A small network was trained on invented records. Each row is its activation on one of them, seen along a few directions.
After each row come some of the record's fields: BABO, VINED, REP, BEGEK.
Not every record has every field; a missing one is left out.
The largest differences between rows may come from other fields.
(in the rows, 500 means zero)
Strong random noise was added to every row along 3 fixed directions; ignore it. To show where, here is one row again and again, with new noise each time:
[447 543 450 395 398 442 505 478 526 470 444 534 484 579 457 482 542 459]
[494 588 394 495 433 526 528 472 575 328 420 705 663 514 561 589 563 522]
[241 423 474 419 386 414 459 551 504 553 398 341 391 631 457 380 615 465]
[399 544 424 434 443 577 516 514 507 416 424 536 486 456 518 557 562 597]
[355 541 430 393 477 696 525 547 444 442 432 447 360 329 510 597 549 730]

[451 508 521 354 430 455 508 460 474 574 522 374 287 544 396 435 441 521] -> (BABO meni; VINED todi; REP bisi; BEGEK tul)
[290 410 533 687 516 646 463 635 468 540 338 278 448 558 703 426 679 641] -> (VINED sos; REP mup; BEGEK tul)
[597 575 529 208 459 553 548 490 453 512 520 484 232 433 347 503 416 597] -> (BABO kug; VINED vina; REP mup; BEGEK dade)
[575 557 532 661 536 635 491 500 459 491 438 494 576 485 594 562 490 574] -> (BABO kug; VINED sos; REP mup; BEGEK dade)
[462 489 498 407 466 487 478 526 457 492 518 519 475 393 387 498 456 560] -> (BABO tigo; VINED vina; REP bisi; BEGEK dade)
[680 431 582 631 617 484 484 605 470 675 527 534 516 541 604 371 576 409] -> (VINED buzo; REP mup; BEGEK tul)
[361 492 457 661 526 670 506 589 509 436 455 455 559 435 632 614 563 694] -> (BABO kug; VINED sos; REP mup; BEGEK tul)
[522 454 514 472 580 530 557 563 517 395 410 712 522 523 566 434 650 546] -> (BABO sez; VINED vinoz; REP mup; BEGEK dade)
[549 344 532 583 710 615 498 674 475 623 582 481 458 306 576 565 499 618] -> (BABO kug; VINED buzo; REP mup; BEGEK tul)
[425 515 562 626 441 424 468 432 503 621 455 281 526 689 546 446 528 371] -> (VINED sos; REP mup; BEGEK tul)
[594 617 452 318 460 536 563 464 522 352 482 684 488 439 438 554 435 572] -> (BABO kug; VINED vina; REP mup; BEGEK dade)
[466 524 459 555 462 459 517 485 532 479 453 531 568 601 564 503 503 485] -> (BABO kug; VINED sos; REP bisi; BEGEK tul)
[459 509 410 545 467 526 527 521 592 398 526 650 656 441 524 604 528 600] -> (BABO meni; VINED vina; REP bisi; BEGEK tul)
[557 504 480 488 697 799 537 630 401 471 450 588 372 194 581 594 585 794] -> (VINED vinoz; REP bisi; BEGEK dade)
[687 616 432 612 514 630 556 485 580 251 415 828 719 492 667 620 543 608] -> (BABO kug; VINED todi; REP mup; BEGEK tul)
[371 441 440 416 461 501 495 544 557 407 435 540 526 481 463 483 555 562] -> (BABO kug; VINED vina; REP mup; BEGEK dade)
[634 392 520 211 594 420 520 606 491 559 722 587 376 320 272 499 428 526] -> (BABO kug; VINED vina; REP mup; BEGEK tul)
[503 542 506 475 418 471 477 416 476 637 513 300 372 603 426 511 471 416] -> (VINED sos; REP bisi; BEGEK dade)
[311 456 445 391 450 463 493 489 534 431 509 461 478 415 405 540 466 542] -> (BABO kug; VINED vina; REP bisi; BEGEK dade)
[288 360 563 519 537 697 459 709 340 632 365 202 188 452 551 371 629 747] -> (BABO kug; VINED todi; REP mup; BEGEK dade)
[708 524 534 625 597 560 511 549 520 481 468 689 678 512 653 487 522 451] -> (VINED buzo; REP mup; BEGEK dade)
[235 366 517 613 501 583 444 621 477 619 460 251 406 525 540 460 582 643] -> (BABO mutaz; VINED sos; REP mup; BEGEK tul)
[577 514 546 632 478 447 476 440 502 624 447 400 561 681 594 433 534 356] -> (VINED sos; REP mup; BEGEK dade)
[391 418 482 427 503 493 495 588 583 325 407 688 616 552 545 405 639 527] -> (BABO meni; VINED vina; REP mup; BEGEK dade)
[591 533 448 490 409 273 463 370 564 594 559 498 608 699 352 552 381 203] -> (VINED sos; REP bisi; BEGEK dade)
[765 688 480 563 496 625 576 454 477 367 479 743 600 462 598 578 475 606] -> (BABO sez; VINED todi; REP mup; BEGEK tul)
[199 300 490 607 561 534 450 686 490 474 452 370 483 453 586 406 625 611] -> (BABO kug; VINED rudo; REP mup; BEGEK tul)
[498 570 570 386 389 385 471 386 396 648 505 314 322 616 383 373 442 353] -> (VINED zisu; REP bisi; BEGEK dade)
[635 462 435 570 616 387 516 522 628 415 517 815 740 519 552 542 581 336] -> (VINED vinoz; REP bisi; BEGEK dade)
[400 459 454 423 484 468 508 544 520 435 562 548 531 370 447 533 494 584] -> (BABO kug; VINED vina; REP bisi; BEGEK tul)
[379 397 442 394 539 491 476 518 542 469 561 537 464 387 440 518 461 538] -> (BABO mutaz; VINED rudo; REP bisi; BEGEK dade)
[420 473 528 511 455 403 464 448 483 616 593 331 430 518 411 487 440 458] -> (BABO kug; VINED zisu; REP bisi; BEGEK tul)
[562 636 418 357 436 505 570 395 562 336 531 679 552 407 425 645 389 545] -> (BABO kug; VINED vina; REP bisi; BEGEK dade)
[378 544 403 574 445 555 545 455 557 304 399 587 629 525 611 579 549 571] -> (BABO sez; VINED todi; REP bisi; BEGEK dade)
[526 626 424 567 463 594 545 407 548 335 431 638 652 504 590 656 464 553] -> (BABO kug; VINED sos; REP bisi; BEGEK dade)
[336 391 408 506 529 443 492 542 589 374 494 594 619 481 519 517 530 473] -> (BABO kug; VINED rudo; REP bisi; BEGEK dade)
[364 486 485 387 505 608 522 550 427 525 522 329 259 357 436 550 445 688] -> (BABO kug; VINED todi; REP bisi; BEGEK tul)
[734 613 597 272 458 526 523 479 373 574 541 488 283 445 353 414 438 520] -> (VINED vina; REP mup; BEGEK dade)
[271 512 482 564 387 530 485 470 532 420 379 398 534 539 552 500 604 544] -> (VINED vina; REP bisi; BEGEK dade)
[360 536 546 611 422 588 448 432 440 614 404 211 402 593 537 495 544 512] -> (VINED sos; REP mup; BEGEK dade)
[487 251 585 451 571 313 433 612 555 657 494 479 426 648 430 339 617 351] -> (BABO kug; VINED vinoz; REP mup; BEGEK dade)
[523 587 570 302 406 483 517 374 430 635 534 291 211 542 332 466 372 497] -> (BABO meni; VINED sos; REP mup; BEGEK dade)
[403 528 505 434 446 474 490 418 465 527 529 351 396 480 440 519 453 463] -> (VINED zisu; REP bisi; BEGEK dade)
[510 522 558 458 529 605 508 478 441 583 507 307 345 437 494 540 458 553] -> (VINED sos; REP mup; BEGEK dade)
[561 416 556 510 523 423 468 578 481 534 467 526 497 619 498 312 572 391] -> (VINED rudo; REP mup; BEGEK dade)

Here are new rows. What are their fields?
[398 571 504 598 395 440 473 414 475 501 409 398 560 642 542 460 532 399] -> (VINED zisu; REP bisi; BEGEK dade)
[543 490 558 418 561 479 515 606 418 618 493 502 306 499 478 374 586 537] -> (VINED vinoz; REP bisi; BEGEK tul)
[501 583 419 436 420 503 549 469 601 282 418 730 651 523 518 560 517 529] -> (BABO kug; VINED vina; REP mup; BEGEK dade)
[735 546 508 320 553 486 523 450 470 536 593 628 391 440 394 474 445 418] -> (VINED rudo; REP bisi; BEGEK dade)
[557 459 461 499 534 395 496 517 606 406 446 763 643 588 523 482 576 433] -> (BABO kug; VINED vinoz; REP bisi; BEGEK dade)
[539 570 436 714 516 585 487 436 514 346 439 618 766 457 636 616 540 499] -> (VINED zisu; REP bisi; BEGEK dade)
[423 537 533 547 480 592 484 498 430 463 417 409 468 486 562 478 542 547] -> (VINED zisu; REP mup; BEGEK dade)
[380 439 540 343 454 459 474 543 406 647 569 258 237 418 365 402 503 559] -> (VINED vina; REP bisi; BEGEK tul)
[515 558 518 546 419 416 499 436 520 548 483 442 526 684 487 488 468 394] -> (BABO kug; VINED sos; REP mup; BEGEK tul)
[522 401 507 574 570 438 471 531 491 636 503 466 535 549 537 415 521 363] -> (VINED buzo; REP bisi; BEGEK dade)
[503 526 476 506 537 625 519 494 442 594 563 378 392 375 540 642 452 615] -> (VINED sos; REP bisi; BEGEK tul)
[641 548 490 557 461 405 497 439 491 595 495 546 578 659 507 483 447 366] -> (BABO kug; VINED sos; REP bisi; BEGEK dade)
[642 535 543 470 563 569 522 447 465 619 600 407 418 420 477 615 374 525] -> (BABO kug; VINED sos; REP mup; BEGEK tul)
[448 437 486 452 505 533 494 542 523 452 463 486 426 499 496 480 529 556] -> (BABO kug; VINED todi; REP mup; BEGEK dade)
[822 625 548 416 517 512 532 458 435 507 542 654 460 497 469 444 443 438] -> (VINED rudo; REP mup; BEGEK dade)
[770 684 598 342 498 635 538 404 348 541 549 475 303 380 411 539 378 542] -> (VINED zisu; REP mup; BEGEK dade)
[366 389 507 425 495 461 485 604 513 468 533 464 467 425 441 455 534 569] -> (BABO kug; VINED vina; REP mup; BEGEK tul)
[425 442 492 554 543 547 497 524 547 470 469 452 554 489 562 559 501 527] -> (BABO kug; VINED sos; REP mup; BEGEK dade)
[568 485 461 398 539 485 523 498 564 357 546 713 582 446 474 531 475 470] -> (BABO kug; VINED rudo; REP mup; BEGEK dade)
[514 448 588 618 515 378 459 500 506 696 569 282 509 633 518 445 506 337] -> (VINED sos; REP mup; BEGEK tul)
[446 479 451 601 495 489 491 513 577 337 407 617 684 580 622 476 603 435] -> (VINED rudo; REP mup; BEGEK dade)
[435 456 564 562 456 379 435 496 412 667 535 294 426 586 456 367 510 392] -> (VINED zisu; REP bisi; BEGEK tul)
